Each row below holds a small network's activations on one record, seen along a few directions.
Each row is followed by the record's values for the fields Robuv, Fupi, Degul, Geve, Nizof, Nit.
Not every record has every field; a missing one is left out.
Other fields move the rows too, some of them a lot.
(in the rows, 500 means zero)
Random noise pushes rows far along 3 fixed directions. That doesn't count. These rows show it; they differ only by the noise:
407, 423, 619, 480, 596, 557, 348, 613, 484, 419, 471, 552, 547, 274, 607
757, 369, 530, 666, 216, 520, 435, 454, 303, 484, 752, 531, 609, 562, 337
558, 400, 603, 536, 394, 530, 377, 563, 378, 470, 630, 540, 547, 411, 482
400, 444, 677, 416, 550, 521, 374, 602, 515, 484, 497, 529, 502, 293, 579
502, 352, 480, 653, 569, 630, 274, 649, 296, 293, 534, 606, 633, 308, 612

623, 466, 611, 492, 336, 388, 264, 393, 345, 584, 562, 555, 458, 666, 503 | Robuv is t2, Fupi is k3, Nit is j2
507, 515, 565, 518, 445, 497, 536, 492, 493, 596, 323, 465, 374, 539, 388 | Nit is j2
232, 500, 555, 471, 794, 563, 301, 663, 486, 329, 213, 617, 471, 281, 760 | Robuv is t2
570, 535, 421, 611, 550, 524, 575, 347, 623, 475, 266, 499, 543, 528, 429 | Nit is j2
274, 576, 535, 360, 686, 483, 626, 540, 691, 589, 218, 433, 338, 380, 561 | Robuv is t3
571, 570, 351, 483, 409, 422, 789, 331, 637, 597, 553, 429, 478, 629, 408 | Robuv is t3
356, 558, 548, 350, 497, 455, 629, 549, 559, 648, 389, 426, 291, 493, 485 | Robuv is t3
499, 487, 499, 539, 549, 480, 318, 432, 431, 441, 384, 579, 516, 545, 608 | Robuv is t2, Fupi is k3, Nit is j2
384, 541, 467, 439, 537, 525, 443, 651, 370, 485, 496, 477, 449, 470, 657 | Robuv is t3, Fupi is k1, Degul is w2, Geve is f1, Nizof is c2, Nit is j1
333, 561, 452, 337, 564, 510, 574, 609, 576, 559, 554, 494, 438, 450, 674 | Robuv is t3, Fupi is k1, Degul is w1, Geve is f2, Nizof is c1, Nit is j1
641, 554, 647, 409, 206, 365, 476, 373, 486, 619, 709, 529, 433, 651, 393 | Robuv is t2
455, 437, 640, 480, 353, 498, 207, 746, 136, 453, 654, 623, 352, 494, 594 | Robuv is t2
673, 352, 271, 888, 692, 690, 428, 444, 535, 188, 395, 610, 895, 335, 476 | Robuv is t2, Fupi is k1, Degul is w2, Geve is f2, Nizof is c1
548, 487, 218, 658, 550, 573, 559, 463, 421, 363, 458, 537, 572, 525, 541 | Robuv is t3
303, 480, 403, 519, 691, 620, 367, 681, 423, 317, 412, 496, 553, 314, 714 | Robuv is t1, Fupi is k1, Degul is w2, Geve is f2, Nizof is c1, Nit is j2
435, 503, 308, 595, 691, 580, 644, 531, 606, 388, 488, 516, 637, 401, 517 | Robuv is t3, Fupi is k2
398, 544, 450, 349, 570, 427, 456, 436, 543, 534, 435, 509, 434, 559, 653 | Robuv is t3, Fupi is k3, Nit is j2
440, 539, 756, 289, 340, 442, 570, 565, 522, 715, 696, 412, 325, 506, 314 | Robuv is t1, Fupi is k2, Nit is j2
396, 561, 448, 443, 681, 546, 591, 451, 663, 492, 314, 478, 501, 446, 659 | Robuv is t3, Fupi is k1, Degul is w1, Geve is f1, Nizof is c2, Nit is j1
470, 469, 344, 585, 524, 605, 431, 576, 295, 342, 484, 543, 469, 542, 579 | Robuv is t1, Nit is j2
591, 423, 546, 543, 280, 481, 354, 593, 267, 461, 734, 505, 551, 490, 456 | Robuv is t2, Fupi is k1, Degul is w2, Geve is f2, Nizof is c1
442, 524, 628, 392, 415, 475, 413, 605, 419, 593, 456, 506, 308, 499, 491 | Nit is j2
454, 484, 506, 555, 631, 586, 488, 543, 518, 427, 485, 503, 557, 387, 458 | Robuv is t1, Fupi is k2, Nit is j2
412, 601, 451, 315, 579, 449, 513, 495, 642, 503, 554, 526, 469, 390, 633 | Robuv is t3
661, 590, 406, 484, 317, 399, 795, 223, 694, 653, 531, 410, 481, 691, 303 | Robuv is t3
517, 586, 484, 448, 475, 468, 679, 310, 685, 555, 395, 426, 443, 616, 416 | Robuv is t1, Nit is j2
607, 446, 415, 624, 538, 494, 167, 418, 326, 338, 506, 656, 635, 534, 668 | Robuv is t2, Fupi is k3, Nit is j2
732, 457, 272, 690, 250, 572, 602, 409, 333, 493, 733, 502, 613, 713, 403 | Robuv is t3, Fupi is k1, Degul is w1, Geve is f2, Nizof is c1, Nit is j1
536, 492, 566, 507, 437, 527, 537, 512, 481, 538, 634, 469, 495, 495, 346 | Robuv is t1, Fupi is k2, Nit is j2
531, 515, 447, 564, 516, 537, 494, 499, 424, 438, 428, 453, 550, 522, 534 | Robuv is t1, Fupi is k1, Degul is w2, Geve is f1, Nizof is c2, Nit is j2
509, 521, 676, 427, 339, 446, 501, 542, 456, 681, 427, 452, 277, 570, 364 | Nit is j2
546, 617, 483, 375, 382, 387, 775, 280, 737, 687, 481, 401, 415, 620, 364 | Robuv is t3
408, 520, 552, 342, 347, 496, 458, 624, 296, 554, 632, 484, 279, 588, 522 | Robuv is t1, Nit is j2
546, 439, 541, 582, 328, 510, 349, 601, 205, 455, 594, 588, 435, 581, 487 | Robuv is t2
582, 480, 339, 714, 567, 592, 503, 452, 419, 353, 370, 466, 634, 529, 531 | Robuv is t1, Fupi is k1, Degul is w2, Geve is f1, Nizof is c2, Nit is j2
587, 467, 332, 446, 220, 436, 455, 547, 156, 536, 859, 540, 411, 736, 539 | Robuv is t3, Fupi is k3, Nit is j2
353, 502, 374, 444, 574, 551, 434, 668, 349, 425, 498, 548, 407, 412, 662 | Robuv is t3
442, 481, 227, 534, 616, 524, 464, 517, 386, 357, 504, 567, 546, 539, 705 | Robuv is t3, Fupi is k3, Nit is j2

Here are new rows. What are their fields?
361, 536, 223, 565, 811, 566, 635, 484, 645, 337, 290, 520, 580, 370, 685 | Robuv is t3
582, 439, 439, 696, 460, 551, 385, 507, 317, 357, 464, 602, 560, 548, 504 | Robuv is t2
383, 593, 587, 318, 564, 455, 711, 475, 791, 630, 532, 428, 479, 408, 403 | Robuv is t3, Fupi is k2
527, 510, 377, 542, 459, 565, 601, 455, 517, 512, 541, 482, 552, 557, 521 | Robuv is t3, Fupi is k1, Degul is w1, Geve is f2, Nizof is c1, Nit is j1
319, 520, 487, 343, 542, 503, 541, 708, 462, 529, 683, 511, 429, 406, 569 | Robuv is t3, Fupi is k2
651, 438, 325, 741, 487, 628, 532, 397, 390, 382, 441, 494, 606, 590, 499 | Robuv is t1, Fupi is k1, Degul is w1, Geve is f1, Nizof is c2, Nit is j2
704, 514, 387, 652, 452, 539, 729, 188, 749, 505, 442, 416, 674, 598, 338 | Robuv is t1, Fupi is k1, Degul is w1, Geve is f2, Nizof is c1, Nit is j2
504, 503, 305, 587, 511, 513, 684, 486, 476, 496, 479, 469, 477, 553, 484 | Robuv is t3
553, 466, 491, 607, 502, 573, 537, 500, 470, 463, 564, 483, 557, 486, 357 | Robuv is t1, Fupi is k2, Nit is j2
738, 396, 515, 726, 370, 528, 427, 399, 354, 425, 527, 546, 613, 561, 436 | Robuv is t2, Fupi is k1, Degul is w1, Geve is f1, Nizof is c2
823, 419, 417, 844, 455, 538, 590, 180, 576, 406, 358, 506, 747, 593, 356 | Robuv is t2, Fupi is k1, Degul is w1, Geve is f1, Nizof is c2
510, 561, 663, 386, 364, 422, 533, 464, 565, 677, 427, 458, 324, 564, 387 | Nit is j2
276, 501, 658, 407, 692, 564, 486, 663, 553, 520, 378, 461, 400, 322, 501 | Robuv is t1, Fupi is k2, Nit is j2
632, 452, 293, 748, 561, 589, 599, 443, 507, 379, 533, 522, 694, 509, 385 | Robuv is t3, Fupi is k2
387, 525, 285, 490, 731, 500, 512, 455, 583, 385, 370, 537, 552, 478, 720 | Robuv is t3, Fupi is k3, Nit is j2
531, 511, 559, 440, 456, 420, 250, 430, 412, 485, 546, 603, 501, 545, 627 | Robuv is t2, Fupi is k3, Nit is j2
738, 504, 529, 652, 403, 393, 544, 128, 632, 599, 324, 471, 572, 748, 327 | Robuv is t2, Fupi is k3, Nit is j2
619, 519, 673, 438, 177, 384, 506, 430, 410, 649, 669, 507, 388, 669, 338 | Robuv is t2
377, 533, 480, 447, 551, 544, 650, 509, 631, 591, 404, 433, 457, 495, 549 | Robuv is t3, Fupi is k1, Degul is w1, Geve is f2, Nizof is c1, Nit is j1
